A small network was shown many inputs. Here are its activations along a few directions, one row for each input.
Each table varies a few parts of the input and shows all the possible inputs, shuffled.
A made-up example of a description, with smaller parts first: one of 8 places around a ring, together with either a single point or one of 11 places around a ring or (one of 2 separate values, together with one of 6 places along a line).
Shared parts are said once, and a part with two or three values counts as separate values.
(in the rows, 100 means zero)

Other details of the inputs shift rows strongly along two fixed directions, in all tables alike. That doesn't count.
These rows show it; all are for the same input, with only those details redrawn:
97, 113, 133, 166, 71, 122, 114, 128, 66, 113, 118, 101, 117, 104, 97
107, 114, 81, 170, 91, 103, 62, 88, 116, 91, 108, 149, 93, 70, 87
79, 70, 134, 94, 61, 77, 134, 98, 61, 89, 109, 59, 136, 181, 124
98, 114, 128, 173, 71, 124, 111, 129, 68, 116, 117, 104, 115, 99, 95
108, 116, 82, 169, 92, 104, 61, 86, 116, 88, 106, 151, 92, 67, 87
107, 116, 82, 169, 91, 103, 63, 88, 116, 90, 106, 149, 93, 70, 87
90, 80, 81, 99, 87, 57, 75, 53, 117, 60, 95, 115, 108, 137, 110
89, 78, 75, 96, 89, 54, 68, 45, 123, 54, 92, 118, 106, 138, 110

Table:
row 1: 84, 75, 69, 66, 117, 74, 78, 68, 112, 78, 94, 89, 85, 90, 101
row 2: 91, 99, 73, 64, 75, 63, 67, 51, 112, 60, 83, 104, 119, 113, 117
row 3: 98, 80, 64, 53, 111, 85, 79, 70, 117, 74, 76, 87, 87, 85, 107
row 4: 101, 116, 87, 118, 125, 105, 73, 95, 130, 105, 116, 127, 72, 53, 70
row 5: 110, 123, 133, 119, 113, 138, 129, 144, 90, 145, 114, 97, 104, 88, 83
row 6: 131, 112, 66, 131, 124, 121, 73, 110, 111, 98, 98, 133, 70, 47, 74
row 7: 125, 112, 64, 126, 120, 123, 72, 111, 113, 97, 95, 130, 74, 45, 73
row 8: 108, 90, 69, 46, 118, 93, 82, 69, 136, 84, 78, 105, 93, 88, 111
row 9: 78, 78, 127, 98, 65, 81, 125, 92, 68, 86, 106, 66, 129, 167, 121
row 10: 90, 86, 128, 55, 110, 89, 137, 112, 99, 112, 100, 62, 116, 146, 114
row 11: 96, 144, 130, 136, 86, 134, 116, 142, 96, 138, 112, 115, 107, 100, 117
row 12: 101, 76, 68, 54, 118, 78, 80, 74, 116, 68, 76, 91, 87, 100, 104
row 13: 80, 74, 130, 65, 105, 78, 134, 108, 88, 105, 119, 55, 104, 147, 107
row 14: 104, 83, 120, 49, 104, 108, 138, 115, 78, 104, 92, 73, 118, 145, 108
row 15: 96, 102, 87, 73, 106, 57, 79, 72, 143, 78, 91, 134, 99, 151, 128
row 16: 103, 103, 63, 60, 73, 66, 74, 65, 109, 68, 70, 113, 122, 109, 123
row 17: 103, 101, 55, 63, 81, 61, 70, 59, 116, 62, 68, 122, 119, 110, 121
row 18: 104, 106, 76, 122, 119, 112, 64, 98, 106, 98, 108, 122, 69, 47, 72
row 19: 88, 68, 117, 72, 100, 90, 128, 109, 60, 101, 114, 57, 102, 142, 102
row 20: 87, 88, 124, 48, 109, 93, 138, 105, 100, 114, 99, 56, 117, 134, 118
row 21: 142, 116, 77, 121, 132, 125, 77, 109, 128, 107, 95, 150, 80, 62, 76
row 22: 109, 127, 130, 147, 69, 122, 113, 139, 59, 111, 111, 104, 123, 97, 99
row 23: 119, 113, 63, 113, 113, 131, 71, 101, 112, 101, 94, 119, 75, 34, 80
row 24: 100, 106, 80, 131, 121, 116, 64, 105, 107, 105, 106, 122, 69, 35, 77
row 25: 70, 63, 119, 54, 85, 95, 135, 107, 61, 108, 109, 32, 111, 130, 117
row 26: 84, 111, 135, 121, 101, 130, 134, 140, 79, 142, 128, 72, 98, 71, 91
row 27: 114, 132, 117, 133, 62, 127, 115, 146, 59, 119, 96, 107, 128, 85, 107
row 28: 116, 118, 123, 113, 110, 151, 123, 146, 83, 134, 100, 96, 101, 71, 98
row 29: 85, 97, 117, 75, 60, 83, 119, 96, 67, 85, 99, 67, 141, 141, 124
row 30: 111, 69, 70, 64, 122, 72, 82, 79, 114, 67, 82, 100, 86, 112, 100
row 31: 95, 83, 80, 69, 127, 63, 81, 68, 134, 83, 112, 107, 81, 115, 89
row 32: 98, 77, 107, 57, 97, 103, 130, 110, 66, 96, 95, 53, 108, 134, 106
row 33: 115, 105, 121, 127, 105, 140, 127, 152, 61, 123, 107, 83, 93, 76, 93
row 34: 109, 104, 80, 138, 126, 110, 65, 105, 109, 100, 109, 131, 64, 39, 76
row 35: 79, 82, 72, 51, 118, 65, 75, 56, 144, 81, 102, 93, 84, 92, 101
row 36: 86, 68, 74, 68, 118, 71, 76, 73, 114, 75, 96, 96, 84, 102, 98
row 37: 129, 126, 89, 121, 138, 113, 78, 102, 139, 114, 105, 144, 76, 62, 76
row 38: 122, 106, 135, 118, 109, 145, 140, 159, 71, 137, 105, 92, 108, 96, 97
row 39: 84, 82, 86, 107, 82, 58, 84, 37, 127, 68, 69, 106, 90, 116, 111
row 40: 96, 105, 123, 131, 99, 138, 123, 146, 55, 128, 125, 80, 93, 81, 79
row 41: 113, 127, 87, 109, 127, 120, 76, 96, 142, 120, 100, 126, 78, 38, 89
row 42: 72, 78, 130, 61, 100, 86, 131, 109, 89, 109, 116, 53, 105, 134, 105
row 43: 96, 79, 106, 57, 96, 107, 137, 110, 62, 100, 94, 49, 111, 127, 109
row 44: 123, 114, 129, 118, 112, 147, 130, 152, 79, 134, 104, 100, 102, 82, 98
row 45: 115, 89, 64, 47, 128, 85, 77, 66, 138, 76, 77, 120, 90, 103, 100
row 46: 116, 121, 86, 113, 136, 112, 71, 95, 146, 115, 99, 136, 77, 48, 86
row 47: 104, 83, 129, 60, 115, 88, 136, 110, 94, 114, 105, 72, 115, 159, 103
row 48: 73, 75, 139, 102, 61, 75, 142, 78, 75, 91, 83, 60, 118, 160, 122
row 49: 112, 98, 67, 73, 84, 58, 76, 72, 108, 63, 74, 126, 117, 127, 120
row 50: 102, 87, 116, 46, 102, 112, 141, 109, 78, 107, 93, 64, 119, 134, 113
row 51: 76, 108, 127, 65, 76, 91, 133, 108, 96, 110, 102, 76, 125, 161, 141
row 52: 103, 148, 82, 129, 97, 118, 68, 98, 144, 115, 102, 153, 86, 58, 110
row 53: 79, 87, 71, 90, 82, 65, 72, 44, 120, 63, 92, 104, 111, 118, 114
row 54: 92, 92, 124, 50, 107, 98, 138, 106, 93, 116, 103, 60, 117, 139, 109
row 55: 124, 126, 120, 143, 66, 123, 120, 151, 56, 117, 103, 111, 130, 101, 104
row 56: 92, 110, 137, 124, 101, 129, 133, 147, 75, 141, 131, 81, 99, 91, 79
row 57: 104, 92, 80, 87, 87, 57, 70, 67, 111, 58, 90, 122, 117, 130, 110
row 58: 103, 98, 125, 141, 105, 130, 114, 147, 62, 127, 123, 90, 86, 75, 84
row 59: 78, 87, 67, 82, 81, 62, 63, 34, 127, 58, 87, 104, 109, 113, 115
row 60: 112, 84, 117, 55, 110, 104, 138, 114, 82, 104, 95, 76, 114, 146, 110
row 61: 86, 77, 68, 57, 110, 78, 74, 62, 109, 78, 99, 86, 86, 97, 97
row 62: 97, 113, 134, 167, 69, 124, 117, 130, 63, 115, 120, 95, 119, 109, 96
row 63: 103, 142, 135, 141, 90, 130, 122, 145, 91, 135, 115, 118, 105, 113, 118
row 64: 116, 74, 65, 69, 122, 79, 82, 79, 112, 71, 88, 106, 85, 114, 93
row 65: 101, 82, 119, 50, 107, 103, 134, 115, 88, 102, 88, 71, 117, 136, 115
row 66: 98, 118, 82, 111, 118, 109, 74, 89, 130, 108, 117, 120, 73, 44, 74
row 67: 107, 122, 137, 115, 109, 141, 136, 146, 84, 151, 115, 83, 107, 92, 88
row 68: 113, 120, 139, 126, 119, 135, 132, 149, 90, 146, 113, 95, 100, 85, 94
row 69: 105, 133, 123, 149, 68, 125, 109, 138, 65, 113, 110, 109, 125, 83, 96
row 70: 111, 109, 115, 127, 103, 143, 120, 152, 67, 124, 103, 86, 94, 67, 90
row 71: 130, 127, 70, 108, 120, 135, 76, 100, 129, 113, 92, 134, 80, 37, 84
row 72: 96, 76, 140, 57, 110, 87, 141, 117, 91, 115, 103, 65, 117, 160, 112
row 73: 87, 73, 129, 67, 105, 79, 131, 108, 85, 108, 121, 63, 106, 157, 96
row 74: 99, 69, 72, 75, 120, 67, 77, 73, 106, 76, 104, 103, 81, 116, 90
row 75: 122, 132, 67, 132, 84, 103, 67, 105, 108, 90, 82, 154, 108, 61, 96
row 76: 106, 104, 97, 172, 84, 96, 80, 76, 120, 94, 85, 136, 80, 77, 91
row 77: 82, 81, 83, 66, 124, 61, 80, 70, 139, 80, 103, 103, 84, 104, 93
row 78: 108, 90, 71, 46, 125, 87, 88, 69, 134, 77, 74, 107, 94, 95, 110
row 79: 108, 109, 92, 134, 131, 101, 71, 104, 133, 106, 119, 138, 68, 52, 72
row 80: 90, 74, 112, 53, 94, 102, 139, 111, 64, 97, 93, 44, 112, 126, 118
row 81: 98, 121, 80, 162, 91, 106, 61, 83, 118, 86, 101, 148, 95, 60, 87
row 82: 71, 82, 126, 91, 61, 84, 124, 90, 68, 88, 102, 60, 132, 159, 122
row 83: 90, 79, 90, 111, 84, 55, 87, 40, 125, 66, 72, 109, 89, 129, 112
row 84: 102, 131, 128, 140, 65, 126, 109, 136, 61, 113, 109, 99, 126, 86, 100
row 85: 103, 98, 75, 45, 124, 77, 81, 62, 147, 90, 92, 100, 91, 103, 101
row 86: 90, 109, 80, 71, 102, 64, 77, 71, 147, 83, 90, 133, 101, 138, 127
row 87: 96, 116, 89, 165, 78, 106, 76, 66, 124, 101, 79, 127, 82, 45, 93
row 88: 98, 117, 86, 171, 84, 105, 77, 67, 124, 98, 81, 134, 80, 45, 91
row 89: 92, 103, 120, 124, 95, 139, 127, 140, 53, 135, 124, 71, 96, 74, 86
row 90: 93, 120, 129, 126, 104, 134, 127, 138, 81, 142, 130, 82, 95, 67, 81
What is each input in this table made of? -> one of 6 places along a line, together with either a single point or one of 4 places along a line or (one of 2 separate values, together with one of 5 places around a ring)
Changing only the place on the line of 6 turns row 79 into row 35. The same change can be made to row 58. Which row results? -> row 25
Changing only the place on the line of 6 turns row 20 into row 68. The same change can be made to row 78. Which row results? -> row 44
Changing only the place on the line of 6 turns row 55 into row 75. The same change can be made to row 21. Which row results? -> row 14
Change only the choice among 2 separate values in row 89. List by row number the other rows that result. -> row 1
Change only the choice among 2 separate values in row 68. List by row number the other rows that result. -> row 37
Start at row 30 and move only the place on the line of 6, one step at a time. The first step leads to row 33. Which rows follow, in order? -> row 70, row 12, row 80, row 3
Change only the place on the line of 4 in row 81. List by row number the other rows that result. -> row 48, row 69, row 75
Change only the place on the ring of 5 in row 10. List by row number the other rows that result. -> row 36, row 65, row 70, row 77
Change only the place on the line of 6 in row 88. List by row number the other rows that result. -> row 39, row 48, row 76, row 83, row 87

Table:
row 91: 90, 81, 83, 62, 82, 65, 91, 67, 104, 65, 84, 87, 113, 130, 123
row 92: 85, 65, 93, 63, 93, 50, 96, 63, 111, 65, 88, 92, 105, 161, 121
row 93: 125, 147, 107, 168, 94, 137, 90, 134, 101, 124, 107, 146, 104, 53, 80
row 94: 103, 88, 86, 59, 95, 59, 88, 63, 121, 69, 83, 107, 120, 151, 117
row 95: 89, 105, 134, 109, 65, 116, 130, 131, 51, 116, 107, 66, 129, 118, 116
row 96: 109, 130, 107, 181, 94, 141, 93, 119, 95, 124, 111, 125, 81, 45, 80
row 97: 92, 66, 87, 50, 116, 66, 95, 71, 109, 79, 99, 75, 100, 130, 100
row 98: 80, 70, 93, 68, 90, 63, 96, 56, 111, 70, 91, 85, 106, 146, 113
row 99: 98, 67, 84, 46, 112, 75, 101, 76, 98, 73, 82, 79, 98, 126, 107
row 100: 110, 106, 64, 108, 137, 90, 57, 66, 159, 91, 90, 142, 62, 50, 81
row 101: 121, 120, 49, 99, 127, 102, 48, 84, 145, 85, 93, 154, 73, 50, 85
row 102: 115, 106, 51, 100, 127, 94, 49, 80, 133, 78, 93, 142, 72, 50, 76
row 103: 101, 107, 62, 124, 112, 82, 44, 55, 144, 76, 98, 144, 81, 72, 87
row 104: 104, 101, 69, 122, 113, 73, 50, 67, 136, 73, 98, 150, 82, 87, 95
row 105: 107, 107, 134, 108, 77, 115, 137, 125, 72, 116, 96, 85, 129, 132, 112
row 106: 116, 141, 105, 147, 118, 146, 97, 138, 111, 134, 112, 132, 83, 39, 85
row 107: 80, 70, 91, 66, 96, 46, 92, 67, 109, 65, 96, 96, 108, 160, 117
row 108: 82, 77, 90, 58, 86, 56, 93, 58, 104, 72, 93, 83, 113, 143, 117
row 109: 113, 143, 108, 146, 115, 144, 96, 143, 109, 138, 117, 128, 87, 45, 81
row 110: 84, 73, 97, 38, 113, 58, 101, 70, 125, 84, 101, 78, 97, 143, 106
row 111: 92, 63, 87, 52, 116, 69, 102, 69, 107, 78, 89, 71, 96, 127, 101
row 112: 107, 110, 135, 113, 76, 117, 141, 129, 68, 120, 95, 82, 127, 131, 111
row 113: 93, 104, 131, 115, 65, 121, 135, 128, 53, 114, 98, 64, 121, 111, 116
row 114: 101, 83, 81, 41, 108, 79, 99, 83, 111, 82, 87, 90, 103, 130, 116
row 115: 110, 109, 64, 107, 135, 90, 55, 72, 158, 93, 98, 144, 65, 51, 81
row 116: 114, 137, 111, 147, 117, 149, 102, 139, 108, 140, 108, 127, 87, 42, 85
row 117: 96, 69, 80, 40, 112, 70, 101, 75, 98, 70, 88, 81, 100, 130, 107
row 118: 111, 130, 109, 181, 98, 131, 89, 131, 96, 119, 115, 138, 86, 56, 85
row 119: 103, 100, 128, 86, 93, 131, 139, 140, 65, 127, 103, 72, 116, 113, 110
row 120: 88, 102, 135, 113, 68, 116, 138, 123, 58, 119, 112, 65, 120, 118, 109
row 121: 94, 85, 131, 94, 97, 117, 143, 132, 60, 120, 116, 53, 110, 114, 96
row 122: 82, 102, 138, 122, 74, 117, 133, 126, 61, 118, 122, 70, 118, 126, 101
row 123: 89, 100, 135, 117, 69, 114, 140, 122, 56, 121, 104, 65, 117, 115, 108
row 124: 112, 95, 55, 108, 134, 94, 55, 69, 143, 83, 93, 134, 70, 47, 76
row 125: 87, 75, 93, 45, 118, 61, 94, 66, 129, 84, 99, 87, 95, 134, 106
row 126: 108, 113, 138, 112, 75, 119, 141, 133, 68, 119, 104, 84, 130, 132, 111
row 127: 87, 100, 133, 114, 70, 115, 138, 121, 59, 121, 106, 68, 119, 116, 108
row 128: 114, 117, 64, 103, 134, 99, 60, 77, 155, 93, 86, 146, 71, 56, 91
row 129: 86, 67, 86, 68, 96, 49, 91, 58, 116, 62, 82, 96, 99, 154, 120
row 130: 106, 107, 56, 111, 99, 87, 50, 63, 133, 70, 80, 142, 87, 59, 99
row 131: 100, 92, 128, 89, 95, 120, 134, 137, 52, 119, 111, 63, 113, 114, 98
row 132: 105, 136, 104, 161, 82, 135, 91, 135, 82, 120, 109, 121, 104, 46, 89
row 133: 120, 115, 55, 93, 127, 98, 51, 81, 142, 88, 92, 146, 78, 60, 91
row 134: 114, 120, 101, 152, 115, 138, 91, 134, 96, 125, 121, 116, 81, 37, 66
row 135: 86, 95, 134, 114, 75, 112, 132, 114, 68, 111, 116, 69, 114, 129, 107
row 136: 127, 136, 96, 147, 110, 155, 94, 141, 97, 133, 102, 128, 82, 34, 84
row 137: 84, 105, 132, 114, 70, 110, 134, 125, 58, 121, 116, 70, 122, 118, 104
row 138: 100, 89, 126, 90, 96, 125, 139, 136, 53, 118, 104, 64, 112, 109, 99
row 139: 90, 91, 145, 89, 99, 116, 148, 129, 75, 131, 112, 57, 109, 122, 103
row 140: 90, 86, 95, 40, 115, 70, 99, 77, 125, 86, 94, 91, 105, 139, 117
Changing only one part turns row 114 into row 136. The same change can be made to row 121. Which row results? -> row 111
What is each input in this table made of? -> one of 5 places along a line, together with either a single point or one of 4 places along a line or one of 5 places around a ring
Change only the place on the line of 4 in row 120. List by row number the other rows that result. -> row 91, row 118, row 135
List by row number the other rows that have the place on the line of 5 in common with row 98. -> row 92, row 105, row 116, row 119, row 124, row 127, row 130, row 138, row 139
Change only the place on the ring of 5 in row 110. List by row number the other rows that result. -> row 101, row 102, row 109, row 134

Table:
row 141: 111, 111, 58, 101, 114, 75, 44, 60, 153, 69, 88, 156, 90, 87, 105
row 142: 94, 105, 110, 134, 102, 125, 103, 116, 86, 121, 116, 99, 86, 71, 88
row 143: 111, 102, 132, 64, 122, 133, 148, 150, 78, 138, 104, 66, 108, 113, 100
row 144: 110, 105, 77, 101, 108, 82, 69, 74, 133, 75, 88, 137, 100, 106, 108
row 145: 104, 107, 92, 129, 103, 116, 91, 109, 95, 100, 100, 113, 92, 65, 85
row 146: 106, 115, 104, 146, 100, 129, 97, 134, 77, 122, 120, 105, 87, 55, 80
row 147: 79, 78, 113, 68, 87, 87, 124, 101, 72, 91, 101, 61, 118, 135, 111
row 148: 81, 63, 103, 61, 106, 59, 112, 65, 107, 79, 100, 67, 99, 146, 105
row 149: 114, 116, 111, 134, 90, 122, 104, 117, 85, 116, 100, 110, 105, 74, 94
row 150: 80, 73, 89, 71, 112, 60, 87, 60, 125, 78, 101, 86, 91, 119, 99
row 151: 108, 106, 69, 97, 103, 83, 69, 68, 131, 78, 88, 132, 99, 100, 95
row 152: 92, 95, 134, 90, 74, 106, 136, 120, 60, 116, 103, 64, 128, 128, 114
row 153: 110, 88, 47, 96, 123, 70, 44, 58, 139, 64, 90, 137, 69, 70, 82
row 154: 107, 128, 96, 128, 92, 116, 89, 107, 105, 108, 106, 125, 102, 79, 92
row 155: 103, 87, 116, 24, 122, 103, 136, 121, 97, 116, 103, 61, 108, 133, 112
row 156: 99, 101, 110, 136, 103, 125, 105, 117, 86, 119, 110, 100, 86, 75, 85
row 157: 108, 113, 105, 135, 90, 129, 106, 117, 87, 113, 99, 100, 96, 72, 96
row 158: 84, 76, 93, 53, 88, 71, 103, 70, 100, 74, 87, 71, 109, 139, 122
row 159: 91, 93, 123, 80, 78, 82, 131, 103, 86, 97, 90, 84, 124, 158, 127
row 160: 108, 138, 117, 152, 84, 127, 104, 134, 96, 126, 105, 127, 102, 75, 100
Changing only one part turns row 146 into row 153. The same change can be made to row 155. Which row results? -> row 143
What is each input in this table made of? -> one of 2 separate values, together with either a single point or one of 9 places along a line
